A small network was trained on made-up records. Each row is its average activation on records with the value named, seen along a few directions.
Related values have similar rows: they may be neighbours, one step apart, or belong to one group.
Strong random noise was added to every row along 10 fixed directions; ignore it. To show where, here is one row again and again, with new noise each time:
[-137  134   36  160   36  -38   45  251 -251 -155  -14  -57  224 -234
  471   68   -7  -34  209 -216  345  -18  -20  -81  -24   95]
[ -30  136  -57  213 -185  441  -16  368 -375 -409  -42 -127 -314  -14
  176  240   26  -83   99 -244 -206  101  103  143  -88   39]
[ 215  -51 -219 -239 -173 -111 -285  154   71  224  -61  -92  -11  359
   22  142 -324  101  129   70   96  165 -133   99  411  181]
[ -46  -18   25 -115   -8 -108  -81 -211 -140  264  -71  -46  265   79
  174 -172   20   43  -15  296  308  -82  183 -207  419 -101]
[-229  -81 -295  -97 -210  -50    4 -171 -105 -223 -175   26   83  368
 -202  -15 -228    5 -183  296 -276  133   95 -304  356  -37]
[ 557  102  387  -14  241   11 -283 -119  -58  761  283  -87 -316 -124
   75   52  281  139  239 -160   93  -89  178  436  -24 -367]
[ -62  171 -144   -6   29  -57 -100 -100 -220   87 -106 -204  140  187
  172  -42  124   47  -39  113 -156   47   26 -289  195  -48]
[  35  -22   24   -9 -100  -10 -151 -192  283 -188  122  120   51   47
  103 -233   15   17   43  336 -291  214 -190  186  -20 -300]
[-324   41   69  136 -152   94  156  145 -278 -140 -226  112  121 -265
  146    0  154  -11  -95  -46  422 -147  224 -229  197   43]
[ 274 -253 -110 -205   32 -132  -50 -228  145  250  -12   39   -6  363
 -437  -55 -134   73 -208  123 -130  -27  196  -51  183 -141]
[ 142  198  -90    4  -27   12 -179  233   -5  227 -187 -148  -35   38
   91   61  352  149  -76 -171  -14   10 -108  -73   72  125]
[ -53   27   61  188  121   74  129   74 -276 -209   24  -36  130 -162
  193   -5  136  -50   25 -204   66  -96  224 -108 -154  -79]


Field GUVI:
nop: [ -43  -71   29    4   60   33 -159  -99 -317 -150  173  -52   58   36
  154   70 -168 -120  396   33  -35   60  289  217  297   35]
kun: [-276 -195 -176  -54 -154 -402   30 -377  349 -217  -53  468  298   53
 -370 -119 -110  230 -219  307 -283  123 -188 -165  236  -19]
lor: [ 105  267   63 -112 -128   67 -255  553   44  410 -181 -242  -13 -150
  250   66   -2  -34  160 -169  640  -91 -404  143  211  472]
vas: [  85 -285  107  -18  -29  127   48  115  178 -150  190  178   46  -86
  -32 -148   34   11   42   34   -9  -82  160  287 -188   53]
fupiv: [-140   19   56 -203 -202  204 -262  -64 -255   68  -20  -23 -104   -8
  150  -15   30   15   65  257  125  -57  245   20  605  110]
keke: [  40   22   18  148  100   85   -3  166 -123   14 -104  -98 -155 -110
 -165  110  260   -4    1 -376   -8 -134  211   61 -203   88]
subu: [-205 -120  152   42  215 -287   50 -229 -345   39  255  222  378 -314
  131  125   31  202  299 -178  266  -64  273   -5  107   -2]
degil: [-219  108  146  109  -26  -82  -39   41 -158 -129   57  123 -177 -360
  -55  164   73   57   89 -239   52  -25   82  100   82  123]
reneb: [  61  -17 -181  -65  147 -311    1 -235   51  206   74   -7  159  140
 -211   97  -32  209   -5 -102 -309   66  -83 -104  -29  172]
boked: [-452  134   -6  112   -1 -328  213 -153  230  -88 -123  258  233 -284
 -176  -31  396  148 -199  -91 -315   91 -234 -264 -225   90]
gizos: [-271   53  168  -50  -79  -23   39 -336   -6 -165  235  251 -303 -133
  -11   69 -289 -106  173  258  -54   80  -11  169   58 -278]
doko: [ -14  -54   29 -115 -332  137 -125  -32  -51  -14   -4  213 -285  109
 -243  164 -156  113  104  199  -39  153  215  284  430 -105]
tipup: [ -32  -69  142  -71  -50   73  -76 -268  132  -30  110  233 -183  -51
 -101 -178  232   18  -85  317 -123   11  229   92   79 -170]
lud: [ -34 -198    8  -40   77 -215  120 -204  169   49  143  189 -110  -50
 -228   40 -117  -58  -29   42    8  -60  157  -76  -99 -102]
mibe: [-465  227  261  129   50 -296  100 -308 -124  168  182  257  -87 -381
  185   49  -62   80  319  124 -104  242 -183  100  -59 -252]
kib: [ 183 -237 -120   -5  -32  -43  -92  368  246 -358  133  167   65  -15
 -176  118 -119  172  197 -387  -56   52  111  314 -133  188]
sitif: [ 131  261   85   14  246 -108  -99   32   61  390   52 -256   94   46
  360   38 -223 -108  246   18  266  -42 -325   67 -102  -37]
fepe: [ 302 -263 -103 -334  -79  -94 -319 -354   49  223  204  -34  113  453
  -26  -87 -330   77  177  470 -242  104  114  187  497 -152]
bebos: [ -84  133  -39  -87  100 -250 -273   58  -74  249  -19   49  131  -41
  102   47  503  328  143    4 -206   78  163  -85  248  212]
The values of GUVI form a ring.
A walk along GUVI starts at gizos and steps to its neighbour tipup. Put nop, kun, lor, keke, boked, lud in the order it reaches them. -> lud, boked, kun, keke, nop, lor
Fewest steps between reneb and fupiv? -> 8
Which values are neighbours of vas? Give them in the order they are listed. -> mibe, bebos
Which values are neighbours of kib? Give them in the order they are listed. -> doko, sitif

Field MOMOK:
nepos: [ 526 -427  -20  -80  -61  452  -10  136   77 -464  206  -58  -44  260
  -28 -132 -386 -183  -30   93   14  -47  141  384 -114 -113]
giga: [-335   -5  -30  -37   20 -400  -97 -152  262  -57   -7  289   57  -94
 -321  -35   91  151  -30   82 -253  100  -94 -119   48  -24]
zusor: [  20  139  140  248  116  112  -27   28  -15   25 -105    1  142 -234
  136 -196  682   57  -56  -56   47 -140  284   -3 -132 -226]
pade: [ 321    9  130 -226  122  -31  -35  -52  185  558   21 -192 -194  148
   39 -138 -101 -165 -164  192  337 -117  -78  -78   12  -40]
ketu: [ 115  268   67  -52  159  264  -54 -255 -187  343    8 -449  259  108
  739 -318  297  -52   27  385  145 -156 -153 -252  -21 -150]
nom: [  47  -55  -93  -81   78  137 -116 -232 -477 -131  133 -211  189  253
    5  -99  -33   46   47  116 -354  -49  552  -26  342 -147]
pez: [-122 -140  130  146  142   47  177 -257 -207 -124  192   41   83  -99
    7  -82   31  -76  130  108 -312   21  214   53 -213 -218]
zate: [ 197   -6  128   55 -272  679   26   21   -2 -114   10  -62 -551   95
  -71  -50  195 -103 -186  229 -254  112  119  330 -132 -161]
podip: [-161  129   45   59  -45  237   49 -229 -556   83  -32 -227 -361   92
 -127  267 -272 -197   76  -43   40  -96  214  -99  257    5]
The values of MOMOK form 3 separate groups.
Which other values are in the same group as zate? Give them in the order they are listed. -> ketu, pez
Which other values are in the same group as podip? Give them in the order they are listed. -> giga, pade

Field FAV:
fasam: [ 555   33   98   72  239  105 -252  490 -269  304  120 -204   -9 -145
  336  221  320  255  311 -592  139 -143  211  326  -99  118]
sozi: [ 260    1 -207 -185  -11  138 -102  242 -142  205  144 -341 -345  548
    8  304 -471 -142  241  -26 -280  185   17  125    8  116]
nug: [ -77  154    9  -22 -280  532  -82  320  -34  168 -381 -223 -259  -27
  160    8  320  -28 -155   74  367 -113 -115   -4  133  423]
nupo: [ 339  113  298   28  119  242 -134  -46    6  199  238 -214 -360 -129
  167  -55  182  -77   23  -11   -6  -61  -97  185 -187 -109]
bavo: [ -92 -232  288 -157 -124 -160   94  -49  265   74  109  492 -158 -292
 -180  -52 -323   21  -21   92  456  -24  123  255  115 -150]
paloz: [ 115 -423  293  120  147  131  275 -136   43 -155  260  284 -317 -164
 -571   76 -287 -313    3 -115  228 -232  367  289 -367 -245]
kufi: [-294   21  -65  169   97 -168  223 -126  103 -401  -73   31  290 -135
 -160 -186   26 -103 -154  -39 -191    1  -53 -213 -234  -94]
popil: [  81   28 -238 -178 -162  185  277  -44   36  230 -267 -412 -195  464
 -152   90 -576 -249 -227  155   31  114 -476 -216   -1  158]
sed: [ 102  102  329    7  -12 -344  -57  221  439  454  -35  372  -96 -514
   93   66  126   97  106 -286  755 -134 -226  228   -3  -58]
nefek: [-320   -8  197   89 -358  -90  150   87  201    9  -66  527 -327 -417
 -334  234 -262   -5    1  -87  210  -11 -319  294   10  -40]
boti: [ 120   51  -29   12 -158 -203 -205  204   81  434 -163  208  -82 -115
 -136  231  419  442   -7 -178   34  126  -21  132  242  194]
tegin: [  25  -60  -85    7   86  -62  280  -20   77  -51 -114   -3  159  129
 -263  -27 -268 -108 -250  -94  274 -192  -11 -222 -151 -148]
A value of FAV combines one of 6 hidden first parts with one of 2 second parts; all combinations occur once.
Changing only the second part turns kufi into tegin. paloz has the same second part as kufi; what does that change turn paloz into? -> sed
Changing only the second part turns popil into boti. nupo has the same second part as popil; what does that change turn nupo into? -> bavo
